A small network was shown many inputs. Here are its activations along a few directions, one row for each input.
In each table, some parts of the input vary, and every possible input appears once, in random order.
Descriptions start from the smaller parts, as in this example, which fits no table here: one of 8 places around a ring, together with either a single point or (one of 2 separate values, together with one of 4 places along a line) or one of 9 places along a line.
Shared parts are said once, and a part with two or three values counts as separate values.
In the rows, zero is written as 128.

Other details of the inputs shift rows strongly along two fixed directions, in all tables alike. That doesn't count.

A family of inputs:
R1: [127 120 119 127 131 118 127 123 120 137 134 131 116 123 134 128]
R2: [111 133 125 107 181 147 141 137 111 167 133  83 102 108 120 148]
R3: [152  80 142 117 121 130 107 109 113 124 106 132 130 162 126 125]
R4: [122 140 134 140 134 122 132 125 122 133 138 139 110 129 108 121]
R5: [116 163 105 140 163 108 147 139 128 151 157 123 121  82 130 147]
R6: [120 103 144 116 121 120 132 109 135 110 108 121 144 143 156 140]
R7: [ 89 142 111 157  64 112 150 123 144  90 128 163 156 112 160 118]
R8: [129 141  98 143  79 116 131 125 137 117 162 178 133 109 148 115]
R9: [170  92 146 115  94 133  74 107 129 105  66 140 140 180 103  97]
R10: [116 110 139 110 221 121 145 130  96 176 140  74 103 109 130 169]
R11: [177  65 155 105  99 159  79 119 131 101  89 123 149 193 128 106]
R12: [140 122 118 122 133 128 125 135 124 134 132 127 119 120 137 125]
R13: [122 110 143 139  96 119 108 117 139  83  72 122 156 149 130 109]
R14: [100 156 108 125 141 133 163 137 120 160 150 124 116  96 130 148]
R15: [100 147 111 135  85 111 157 115 153 106 133 155 138 110 165 128]
R16: [133  96 166 121  98 124 101 107 150  86  87 128 131 168 125  98]
R17: [167  90 140 120 103 124  82 108 127 106  76 139 131 172 109 102]
R18: [ 88 163 108 124 181 131 188 143 108 181 177 108 121  76 131 183]
R19: [130 147 124 121 181 128 130 147 126 151 123  92 122 112 124 137]
R20: [107 191  96 140 155 127 164 153 138 149 164 122 132  83 133 151]
R21: [132 170 114 156  75 138 139 145 152 105 168 173 141 127 131 110]
R22: [171  90 149 140  51 126  72 110 142  78 106 177 137 189 110  79]
R23: [100 157 108 129 148 123 162 131 117 164 148 131 112  95 135 147]
R24: [139 131 130 116 181 126 118 142 115 148 115  90 116 115 118 137]
R25: [140  96 149  96 184 151 110 134 116 153  93  65 111 143 120 126]
R26: [125 167 115 150  78 141 139 137 145 113 168 171 133 123 118 117]
R27: [ 97  99 181 122 182 127 117 126 115 123  79  55 120 143 106 120]
R28: [114 155  92 149  84 114 153 123 131 125 161 182 127 108 147 128]
R29: [177  47 155 108 108 133  71 105 124 103  92 130 141 181 128 104]
R30: [138  85 155  89 199 158 117 128 101 162 107  57 115 144 111 152]
R31: [114 120 135 111 193 129 150 126 103 173 134  93 115 113 124 165]
R32: [169  60 162  95 176 142  86 124 105 135  91  80 122 161 119 128]
R33: [130 155 113 160  74 116 128 130 148 105 173 188 131 118 130 108]
R34: [130 154  97 147  81 130 154 141 143 119 175 181 151 118 161 137]
R35: [143 108 169 108 212 145 111 146 112 156 103  50 103 145 100 122]
R36: [158 112 147 131  50 143  90 117 144  89 112 171 141 176 100  83]
R37: [ 87 113 145 130 172 124 151 126 111 133 113  80 137 114 147 160]
R38: [119 179  94 146  80 123 145 133 142 120 153 174 146 106 122 130]
R39: [139 117 131 113 158 137 121 138 123 143 119 102 117 130 134 124]
R40: [136 157 117 153  90 125 133 142 139 113 166 170 127 116 127 114]
R41: [114 172  90 152 118 103 152 132 137 129 167 165 129  91 135 141]
R42: [131 166  97 140  80 135 130 133 147 113 147 169 143 118 125 126]
R43: [136 127 145 134 105 133 113 121 128 120 121 146 125 150 103 106]
R44: [ 76 183 108 134 170  99 186 135 142 146 146 108 123  72 152 170]
Description of these inputs: one of 4 places along a line, together with either one of 2 separate values or one of 9 places around a ring.
The inputs of R6 and R44 match in every part but the place on the line of 4. If R29 is changed in the same way as R6 into R44, which row does it become?
Answer: R5
Which other rows does R34 become when the place on the ring of 9 takes its other values? List them by row number.
Answer: R3, R10, R11, R18, R29, R30, R31, R32
Start at R27 and move only the place on the line of 4, one step at a time. The first step leads to R13. Which rows follow, in order?
Answer: R7, R37
Which other rows does R15 become when the choice among 2 separate values takes its other values? List them by row number.
Answer: R7
Which other rows does R27 become when the choice among 2 separate values takes its other values? List them by row number.
Answer: R16

A family of inputs:
R45: [136 172  77 133 143 127 160 143 121 177 187 167 127  93 146 159]
R46: [103 124 102 135 155 104 160 117 117 146 158 129 112  91 162 160]
R47: [117 194 110 140 178 114 148 157 139 154 158 105 106  86 101 146]
R48: [124  71 193 118 166 125 100  98 110 116  52  73 118 176 100 114]
R49: [126 102 132 156  11  98 116  93 149  67 133 219 156 150 151  95]
R50: [118 181 112 142 173 141 151 175 125 158 176 105 115  89 132 142]
R51: [196  48 155  84 178 145  62 115  91 153  88  84  89 177  95 112]
R52: [113  84 174 106 155 129  88 111 124 112  34  56 119 168 106 102]
R53: [123 162  98 123 168 155 156 151 106 175 180 118 128  88 124 169]
R54: [130 119 117 136  13 140 126 112 175  61 129 198 174 160 173 106]
R55: [150  99 103 129  19 111 122 102 147  78 111 214 176 153 180 115]
R56: [104 185 120 160 147 117 171 144 120 154 186 147 105 100  96 137]
R57: [ 91 176 116 152 135  99 148 126 155 107 124 122 140  99 137 140]
R58: [140  45 163  85 153 152  95 116 103 122  63  68 144 166 132 144]
R59: [175  81 167  82 160 173  83 133 124 139  94  73 112 183 106 116]
R60: [152 152 109 154  13 136  98 123 159  85 120 200 147 154 105  68]
R61: [ 94 153 127 135 156 122 166 150 132 123 126  95 141  88 157 139]
R62: [110 157 129 134 182 115 154 136 106 176 186 130  95  82 101 141]
The inputs of R59 and R54 match in every part but one. If R60 is changed in the same way as R59 into R54, which row does it become?
Answer: R52
What do these inputs look like to the network?
Answer: one of 2 separate values, together with one of 9 places around a ring
Which other rows does R51 become when the choice among 2 separate values takes its other values? List them by row number.
Answer: R46
